Each row below holds a small network's activations on one input, seen along a few directions.
Each table varies a few parts of the input and shows all the possible inputs, shuffled.
Descriptions start from the smaller parts, as in this example, which fits no table here: line(4) and (point or line(9) or (values(3) and ring(5))).
Shared parts are said once, and a part with two or three values counts as separate values.
In the rows, zero is written as 128.

Other details of the inputs vary at random and push rows far along two fixed directions, the same in every table; ignore that.

Rows:
row 1: [124 148 123 151 122 125 108 118 138 117 146]
row 2: [143 144 113 141 124 119 113 124 152 118 144]
row 3: [ 48  57 166  89 127  72 157 124 122 127  94]
row 4: [101 169 148  94 158 206 156 197 119 239 114]
row 5: [125 138 127 142 111 137  92 112 137 124 123]
row 6: [129 148 108 144 136 127 105 116 136 115 128]
row 7: [141 131 121 152 138 127 120 137 105 107 119]
row 8: [ 74  70 140  71 143  53 181 121 124 123 101]
row 9: [135 130 149 160 127 131 128 131 108 105 138]
row 10: [ 41  66 118  87 134  64 150 119 155 139 117]
row 11: [111 185 124  54 133 211 182 179 150 205 145]
row 12: [156 112 117 147 121 134 129 136 118 115 129]
row 13: [169 133 128 121 134 126 135 118 109 106 129]
row 14: [140 128 126 159 128 120 118 149 113 112 136]
row 15: [136 134 144 153 136 138 129 119 100 100 121]
row 16: [169 119 137 120 112 132 117 123 117 118 123]
row 17: [156 146 120 121 122 120 119 108 149 118 154]
row 18: [147 128 126 160 164 124 112 112 106 145 123]
row 19: [ 91 186 149  95 140 200 184 218 110 192 134]
row 20: [146 124 131 167 154 118 110 124 115 150 140]
row 21: [ 62  74 136  62 120  59 149 106 164 142 103]
row 22: [ 48  51 154  96 134  74 175 121 118 124 111]
row 23: [128 145 113 151 126 121 104 128 145 119 145]
row 24: [137 122 140 150 113 137 107 133 106 116 114]
row 25: [155 128 126 149 126 118 128 145 121 111 136]
row 26: [137 135 131 152 134 131 124 127  98 104 120]
row 27: [116 185 145  76 137 195 195 213 124 194 136]
row 28: [157 136 124 112 110 132 103 103 149 125 131]
row 29: [124 137 140 143 113 144  97 104 140 119 124]
row 30: [ 37  69 128  87 130  68 155 109 148 137 118]
row 31: [129 135 117 142 115 133  88 122 145 126 121]
row 32: [168 129 133 129 124 119 133 129 117 111 146]
row 33: [149 147 119 133 120 119 119 113 151 119 148]
row 34: [125 151 118 144 132 131 110 107 129 112 129]
row 35: [157 149 115 113 132 126 120  97 140 113 137]
row 36: [150 151 114 125 130 125 121 101 142 114 131]
row 37: [162 121 136 132 110 131 118 128 119 119 116]
row 38: [156 131 121 142 136 125 130 133 113 106 119]
row 39: [123 147 136 152 125 132 113 110 140 112 147]
row 40: [150 132 110 130 115 134 120 105 147 124 142]
row 41: [144 135 116 132 112 131  98 118 152 125 121]
row 42: [ 36  68 141  88 132  75 160 101 150 132 119]
row 43: [141 112 117 157 124 135 119 140 110 116 130]
row 44: [ 91 170 140  93 135 216 186 210 107 196 128]
row 45: [141 118 130 151 116 133 102 143 113 119 113]
row 46: [169 114 124 127 120 135 134 121 114 115 140]
row 47: [124 150 131 144 135 138 115  98 131 107 130]
row 48: [144 129 104 139 119 134 115 116 149 123 138]
row 49: [156 118 129 140 114 131 112 139 121 117 112]
row 50: [162 115 123 139 117 134 135 125 116 116 133]
row 51: [147 109 122 165 150 133 111 115 111 154 134]
row 52: [144 148 107 134 134 125 115 112 144 113 127]
Description of these inputs: values(4) and (point or (values(2) and line(6))).
Question: Changing only the values(4) part turns row 40 into row 33. The same change can be made to row 43. Which row results?
Answer: row 14
Question: Changing only the values(4) part turns row 32 into row 16. The same change can be made to row 9. Which row results?
Answer: row 3
Question: Which other rows does row 7 become when the values(2) part takes its other values? List them by row number.
Answer: row 6
Question: Which other rows does row 27 become when the values(4) part takes its other values? List them by row number.
Answer: row 8, row 37, row 50

Rows:
row 53: [ 80  87 148  64  96  77 172 143 147 119 110]
row 54: [224 135 122 156 125 140  87 100 130 122 131]
row 55: [163 196 108  85 150 213 168 201 135 217 134]
row 56: [159 114 147 226 142 142 107 146  49  97 122]
row 57: [ 81  86 111 131 152  69 118 104 142 145 127]
row 58: [170 133 123 182 105 154  53  86 114 113 124]
row 59: [ 75 162 128 118 155 147 153 146 144 166 158]
row 60: [141 120 159 131 151 154 190 199  56 140 116]
row 61: [182 173 115 151 130 132 126  88 130  67 151]
row 62: [170 134 131 182 132 142  67 100 137 138 124]
row 63: [205 153 108 169 131 122 105  91 128  82 180]
row 64: [136 151 100 154 146 160 106 142 137 173 129]
row 65: [131 126 138  81  99 175 158 158 137 141 121]
row 66: [ 27  63 146  82 111 101 150 129 151 141  97]
row 67: [171  71  99 146 132  39 105  67 133  89 139]
row 68: [ 26  99 138  86 130  72 142 129 149 109 104]
row 69: [154  61 131 114 105  63 100  68 120  92 112]
row 70: [ 17 116 135  89 153  73 173 104 150 123 117]
row 71: [152 170 130 103 115 150 133 152 133 100 134]
row 72: [ 98 212 144 112 100 235 147 208 138 185 127]
Question: Changing only one part turns row 53 into row 72. The same change can be made to row 63. Which row results?
Answer: row 59
Question: What is each input in this table made of?
Answer: values(2) and (point or ring(9))
